A small network was trained on made-up records. Each row is its average activation on records with the value named, seen along a few directions.
Related values have similar rows: they may be neighbours, one step apart, or belong to one group.
In the rows, 500 means zero.
Random noise pushes rows far along 9 fixed directions. That doesn't count. These rows show it; they differ only by the noise:
[297 540 557 224 543 402 581 551 633 398 767 438 391 709 406 498 416 310
 613 679 591 419 341 601 386]
[282 414 441 228 495 580 569 548 597 534 694 569 476 636 414 509 537 478
 491 712 594 565 393 570 516]
[488 380 459 489 604 499 259 644 339 601 525 362 471 519 564 422 626 710
 516 446 595 495 734 390 409]
[511 507 607 561 377 399 745 436 492 595 428 676 494 340 558 435 525 596
 375 461 367 721 483 579 551]
[488 516 528 486 607 457 427 567 433 567 515 324 458 464 501 608 528 619
 534 425 462 536 562 453 488]
[485 230 665 200 493 505 392 753 683 460 773 608 415 680 746 585 603 518
 605 387 451 621 663 526 330]
[546 551 433 383 441 597 467 505 535 479 604 325 583 715 358 623 702 540
 541 587 623 384 515 540 575]
[229 425 436 399 750 547 274 724 477 462 726 496 397 566 512 472 300 393
 592 649 637 444 440 343  97]
[456 453 374 327 413 570 506 433 573 535 541 576 499 675 527 483 414 496
 463 553 499 501 533 591 551]
[683 546 550 436 246 451 636 412 629 418 543 579 556 721 564 460 572 448
 493 449 464 443 566 666 520]
[550 446 563 366 284 568 542 327 551 514 444 603 514 535 449 611 555 527
 436 541 532 550 631 595 662]


Values of RITIN:
gege: [648 594 190 399 579 487 441 611 629 446 612 282 563 947 600 340 452 349
 630 418 412 226 421 578 548]
bivu: [535 683 790 558 432 277 563 289 435 423 374 363 342 328 404 480 319 385
 529 484 524 410 525 508 491]
nado: [455 510 360 604 636 642 225 389 307 575 295 425 492 333 483 630 228 597
 429 487 514 480 673 336 451]
sak: [558 487 449 593 606 497 542 624 399 562 540 478 613 500 494 365 784 579
 480 543 566 519 479 451 509]
zedel: [792 604 463 917 476 585 480 458 464 456 306 591 670 348 551 646 590 535
 441 357 427 457 511 433 471]
pimo: [554 424 407 412 331 743 400 356 534 553 356 579 587 503 479 536 433 563
 411 478 470 513 621 504 750]
bal: [490 400 529 517 506 710 306 702 513 446 657 447 562 541 458 502 763 518
 590 569 724 418 541 289 281]
mimo: [596 662 523 716 443 352 431 198 383 396 265 433 447 422 427 480 273 465
 475 470 551 312 620 528 512]
mamo: [487 299 535 477 561 557 253 661 391 498 508 543 508 457 503 315 664 518
 556 536 663 455 643 368 434]
sov: [606 638 333 538 519 522 675 498 617 422 583 433 602 758 479 562 544 367
 524 489 449 339 297 625 603]
lere: [539 384 509 536 489 482 198 524 342 459 427 332 482 550 450 270 633 476
 613 466 738 266 752 399 493]
reva: [567 513 410 391 515 388 485 483 567 529 430 383 406 607 663 352 200 464
 554 290 220 431 512 590 617]
tor: [348 387 445 229 546 531 525 595 559 502 635 584 485 614 479 455 536 347
 533 638 564 525 405 551 579]
pup: [433 423 694 447 393 386 285 252 365 353 361 475 332 374 366 505 487 455
 539 643 829 366 778 500 612]
fata: [548 750 546 894 574 361 738 526 426 461 458 489 549 297 494 447 495 509
 442 426 432 542 260 454 301]
kiv: [572 480 467 590 459 452 608 426 604 487 428 590 535 489 582 540 516 554
 495 400 352 572 424 602 649]
The values of RITIN form a ring.
Going along RITIN from tor by way of its neighbour sak, in what order are gege, bivu, zedel, pimo, bal met?
Answer: zedel, bivu, bal, pimo, gege
Name the neighbours of mimo, in listed order.
Answer: pup, fata
Name the neighbours of lere, in listed order.
Answer: mamo, reva

Values of VIGAZ:
kadod: [521 371 377 525 560 638 540 731 581 540 591 640 596 523 601 485 608 516
 500 504 407 599 353 449 417]
nak: [535 615 345 508 334 272 773 414 474 535 536 462 555 743 489  79 770 634
 454 607 584 386 464 759 681]
boniz: [399 484 605 305 364 431 557 263 530 497 474 547 375 489 425 503 340 429
 464 588 572 514 584 621 599]
mos: [587 407 405 561 517 533 548 744 500 558 601 520 641 635 537 301 915 658
 500 493 531 529 449 498 529]
tezo: [466 458 454 548 427 543 481 433 466 539 470 676 519 495 574 402 474 581
 382 501 534 551 597 522 435]
puni: [519 442 578 434 519 553 500 567 594 471 529 535 493 457 523 618 451 396
 538 437 388 559 440 479 488]
sal: [385 489 276 649 544 603 383 449 262 700 329 488 529 308 455 340 349 682
 336 550 547 569 544 375 511]
mez: [451 513 464 293 548 522 505 416 500 618 448 325 453 457 409 599 410 524
 509 481 416 558 493 529 815]
verop: [269 701 524 362 620 151 724 325 528 507 512 345 277 574 474 384 238 439
 542 501 394 477 337 695 657]
fige: [588 473 496 690 316 585 670 602 567 453 485 841 669 465 574 351 557 374
 435 583 443 574 342 478 300]
kenu: [666 385 536 618 545 550 204 577 411 426 425 464 515 475 568 613 568 513
 561 397 577 397 726 383 408]
zevar: [402 527 585 514 541 688 599 592 615 453 631 643 563 407 517 706 397 437
 453 549 429 661 315 396 303]
vek: [619 465 817 512 360 430 455 555 523 339 658 493 479 545 464 476 793 489
 579 506 751 401 694 474 269]
rosuf: [596 475 502 675 796 525 219 756 386 488 506 288 510 390 576 701 650 594
 621 344 482 458 600 263 334]
The values of VIGAZ form a ring.
Going along VIGAZ from nak by way of its neighbour verop, in what order are mos, puni, kenu, zevar met?
Answer: zevar, puni, mos, kenu
Name the neighbours of vek, in listed order.
Answer: boniz, tezo
Fewest steps between sal and kadod?
Answer: 4

Values of TEKUB:
tana: [492 608 376 604 547 482 564 533 459 567 480 371 526 515 493 404 436 591
 493 447 421 486 383 480 474]
kuf: [546 517 658 524 351 168 766 399 522 476 469 604 421 494 582 268 579 519
 446 448 422 591 508 726 621]
sur: [629 453 655 544 507 412 430 475 442 512 411 452 442 360 586 627 638 657
 519 357 467 569 703 492 581]
linug: [603 587 396 377 459 578 614 315 554 642 333 361 551 525 418 730 476 547
 460 380 294 551 474 608 945]
vipeg: [365 345 678 376 460 482 403 493 462 506 486 533 385 348 472 481 502 543
 511 551 595 590 615 467 537]
sozub: [567 468 622 593 503 361 557 671 440 460 589 526 545 503 526 270 728 469
 520 522 560 467 508 476 380]
mivi: [484 424 701 596 436 560 593 448 508 467 384 744 496 190 418 707 534 448
 445 570 482 671 448 428 510]
tove: [496 589 449 462 496 451 705 508 618 484 612 550 528 608 560 551 511 489
 481 509 406 560 317 621 529]
sanor: [576 568 659 664 261 491 609 340 431 415 400 673 555 387 433 358 523 452
 408 568 618 464 556 493 400]
ribeb: [546 552 478 522 480 523 625 483 539 572 497 494 534 485 539 562 520 557
 442 444 402 586 469 532 527]
borar: [501 689 519 455 440 434 724 358 595 507 518 428 473 556 486 558 346 393
 488 471 376 484 331 635 553]
turi: [508 386 665 309 431 334 492 463 567 410 542 556 382 556 552 431 475 368
 581 494 516 470 619 611 560]
nire: [516 439 526 370 454 510 507 529 583 492 597 539 504 645 578 519 615 545
 511 472 527 535 598 568 500]
vula: [617 517 524 527 508 423 408 602 552 367 594 344 521 680 518 499 673 483
 651 451 560 333 553 507 440]
gim: [561 559 668 493 510 467 529 523 515 464 495 382 501 428 430 648 547 451
 566 430 438 495 486 481 558]
matu: [448 571 557 482 504 396 576 402 461 535 432 389 435 382 380 477 423 487
 493 493 458 521 440 546 659]
The values of TEKUB form a ring.
Going along TEKUB from sur by way of its neighbour kuf, in what order are tove, ribeb, nire, gim, matu met?
Answer: gim, matu, ribeb, nire, tove
Name the neighbours of mivi, in listed order.
Answer: turi, vula
Name the neighbours of tana, in listed order.
Answer: vipeg, sanor

Values of MAG:
voma: [268 536 454 243 528 444 546 458 587 363 702 453 424 705 293 412 348 153
 616 822 689 271 237 629 530]
gera: [562 560 611 503 430 397 583 480 531 428 588 412 517 597 483 502 688 529
 559 554 587 418 541 613 460]
lused: [875 568 352 718 331 789 272 393 494 427 357 482 729 630 512 790 633 607
 438 332 548 350 750 417 489]
kiram: [703 533 279 631 606 509 406 772 494 499 632 274 673 798 586 380 774 575
 585 392 481 345 438 496 424]
guv: [469 355 243 669 636 689 296 611 329 647 393 599 573 387 549 441 553 687
 415 535 573 541 569 328 471]
zotu: [419 513 344 542 576 515 580 509 450 683 401 528 487 381 535 339 314 578
 418 468 342 625 377 483 548]
makas: [479 460 631 268 327 370 798 440 750 478 556 700 437 594 599 401 365 294
 507 440 265 627 356 738 636]
pim: [435 725 568 445 555 353 720 545 608 407 690 373 476 599 444 527 512 411
 559 558 455 479 251 573 415]
ruka: [371 536 392 252 368 438 615 440 448 561 631 292 517 748 296 226 806 584
 483 729 750 372 515 637 701]
topo: [461 383 514 463 475 227 671 620 507 513 644 656 432 605 735  29 641 636
 440 507 497 623 536 657 426]
sus: [604 514 643 737 583 350 564 582 394 502 436 552 529 311 534 462 715 588
 478 415 489 607 561 438 460]
bire: [676 744 817 523 150 376 723 160 549 291 416 471 507 514 334 546 496 292
 509 552 585 316 529 635 580]
pofut: [602 572 816 645 584 152 503 563 416 391 414 347 308 295 544 423 386 399
 657 267 410 405 578 460 353]
fusep: [514 591 431 546 497 477 451 447 509 492 441 455 463 573 608 424 206 459
 509 347 379 441 517 459 417]
The values of MAG form a ring.
Going along MAG from voma by way of its neighbour kiram, in what order are gera, lused, zotu, pim met?
Answer: gera, lused, pim, zotu
Name the neighbours of sus, in listed order.
Answer: guv, topo
Name the neighbours of bire, in listed order.
Answer: ruka, fusep
